Each row below holds a small network's activations on one input, seen along a few directions.
Each table varies a few parts of the input and shows all the possible inputs, shuffled.
Descriptions start from the smaller parts, as in this example, which fits no table here: ring(5) and (point or line(11) or (values(3) and line(6))).
Shared parts are said once, and a part with two or three values counts as separate values.

Other details of the inputs vary at random and push rows far along three fixed directions, the same in every table; ignore that.

Table:
x1: [-11   5  19  -6  -1  -1 -10   7   0  -3   3   4]
x2: [  6 -23 -13  -9  16  12  -6 -28   9  -3 -11  -5]
x3: [  9 -10 -15   3  -1  -3  22 -13  14   2 -10   9]
x4: [ 16  -5 -13   9 -15  -5  11   4  10   4  18  -4]
x5: [ 5  1  3  2 -3 -3 -1 10  1  5  6 -4]
x6: [  7   3  -5   9 -17 -11  19   8  13  -2   5   6]
x7: [ -9 -13  -1  -6  23  11 -10 -23  -8  -1 -11  -8]
x8: [ 10   2 -22   6 -16  15   8  -4  13   8  -1   0]
x9: [  9  -2  -3   5   2   4  -2   3 -11   1   6 -12]
x10: [-7  1 14 -3  7  3 -6 -3 -6 -3  0 -4]
x11: [ 14   7   1  13 -23 -12  17  18   8   5  20   2]
x12: [-10   1  -3  -8  14  31 -13 -20  -7   3 -17  -7]
x13: [  3  -6  -4  -3  -2   2 -10  -2   2  -3  10  -9]
x14: [ 10 -15 -10  -7  16  13  -4 -28   4  -5 -10  -5]
x15: [ -5  12  -9   7 -19  12  -1  14   2   5   6  -6]
x16: [ 13  -3 -20   6  -6  -3  13  -3   6  -4   3  -2]
x17: [-2  2 -3  2 -1 -3  0  9 -1 -4  4  3]
x18: [ 10 -20 -12 -10  21  15  -4 -33   4  -3 -17  -6]
x19: [-28  11  28 -21   0 -17   4   2  14   1 -31  50]
x20: [ 18  -5 -16   2   6   3  19 -21   3  -1 -11   4]
x21: [-10 -16  -2 -12  21  12 -13 -21   0  -7 -14  -7]
x22: [ 20  -8 -22   4 -10  -3  10  -4   9   2   4  -2]
x23: [-14  -3   6  -7   9   5 -12   0  -4  -4   5  -6]
x24: [-2 -3 -5  0  7  2 -3  2  0 -2  5 -8]
x25: [  6   5 -21   9  -5  13  24 -21  12   7 -25  14]
x26: [ -3  -1   5  -9   6   4 -17   3  -8  -2   2  -6]
x27: [  5  -6  -1  -2   7   5  -1 -13  -5  -1  -5  -9]
x28: [ -8   6  11 -10   5   0 -11   4  -4  -4  -1   7]
x29: [  8  -1  -4   6 -18 -13  16  10  13   7   7  11]
x30: [ 5 -4 -1 -1 12  5  1 -7 -5  3 -4 -9]
x31: [-12   4  10   0   9  -1 -14   8 -13   1   3 -11]
x32: [-12  -2   9  -1   9   2 -13  -5  -9  -3  -3 -10]
x33: [ 13   9 -11  14 -28 -17  16  24   4   2  16  -2]
x34: [  6  -3 -10   8   7   4  -3  -4  -9  -3   4 -10]
x35: [  7  -4  -6  -2   7   5  -2  -9  -9  -1  -3 -10]
x36: [-20   9  20 -12  -2 -13  -3  14   5   2 -14  35]
x37: [ -9  14  21   1  -9  -6 -11  19 -13  -2  15  -8]
x38: [ 20  -1 -11   8  -7  -3  17   0   8   1   1   9]
x39: [-15   8  13  -1  10  -4  -6   5  -7   0  -2   3]
x40: [ 18  -5 -16   8  -8  -4  11   2  12   3  11  -4]
x41: [ -3   9   8  11 -12 -10   5  11  -2  -1  10  -3]
x42: [ -6  -1   1  -9   4   3 -19   3  -5  -4   8  -4]
x43: [-12   3  12  -7   0  -5 -15  16  -1   3   6   1]
x44: [14  1 -4 11 -8 -4 19 -1  2  4  8 -2]
x45: [-12  -1   7  -5   1   1 -18   8  -8  -5   7 -13]
x46: [ 0 -3  2 -2 -6 -2 -4  3  7 -2  8  0]
x47: [ 12  -6 -17   7  -3  -4  14   0   8   3   1  -5]
x48: [ 3  2  8  5 -7 -3  3  5 -3  1  5 -7]
x49: [ -4   1   8  -3  12   7 -14   1 -15  -3   3  -7]
x50: [ -9  11   9   0  -2 -21  44 -13  22   4 -36  57]
x51: [ 2 -3  5 -2 -1 -1  2  1  3  4  2  2]
x52: [-1  6  2  7 -5 -6  2  2 -4 -2  4 -4]
x53: [-13  15  14   3  -9 -11 -13  23 -16   0  11  -6]
x54: [  2   2 -10  -1  -1  24  -6  -9   3   5  -6  -4]
x55: [  7  -5  -8   1   0   4 -11   5  -2  -2  13  -8]
x56: [ -9  12  19  -1  -5  -6 -13  25  -6   2  17  -4]
x57: [-12   2   7  -5   1   1 -16   7  -7  -7   9 -10]
x58: [ 3 -2  7  0 -5 -2  0  2  4  1  1  0]
x59: [-11  10  22   1  -7  -5  -9  21 -13   4  15  -8]
x60: [-11  -7  -1 -11  17   5  -8  -7  -2  -5 -15   8]
x61: [  5  -2 -11   4   8   4  -3 -11  -9  -5   1 -11]
x62: [ 4 -6 -9  5  9  4 -4 -7 -9 -1 -3 -8]
x63: [-30  13  27 -15   9 -16  11  -9   8   0 -42  48]
x64: [ 2  7  6  4  0 -4  6  7 -4  3  5 -2]
x65: [ 17   2  -6   9 -15  -9  15  12   6   4   3   9]
Description of these inputs: ring(5) and (point or (values(2) and ring(6))).
Question: The inputs of x30 and x43 match in every part but the ring(5) part. If x20 is changed in the same way as x30 into x43, which row does it become?
Answer: x42
Question: The inputs of x26 and x35 match in every part but the ring(5) part. If x65 is changed in the same way as x26 into x35, which row does it become?
Answer: x9
Question: Change only the values(2) part in x18. List by row number the other rows that result.
Answer: x14
Question: Which other rows agree with x16 in the ring(5) part? List them by row number.
Answer: x3, x6, x15, x17, x21, x23, x24, x33, x45, x47, x57, x60
Question: Change only the ring(6) part in x10. List by row number the other rows that result.
Answer: x20, x37, x44, x49, x64
Question: Start at x61 and move only the ring(6) part, one step at a time. The first step leads to x34. Which rows follow, in order?
Answer: x39, x50, x41, x52
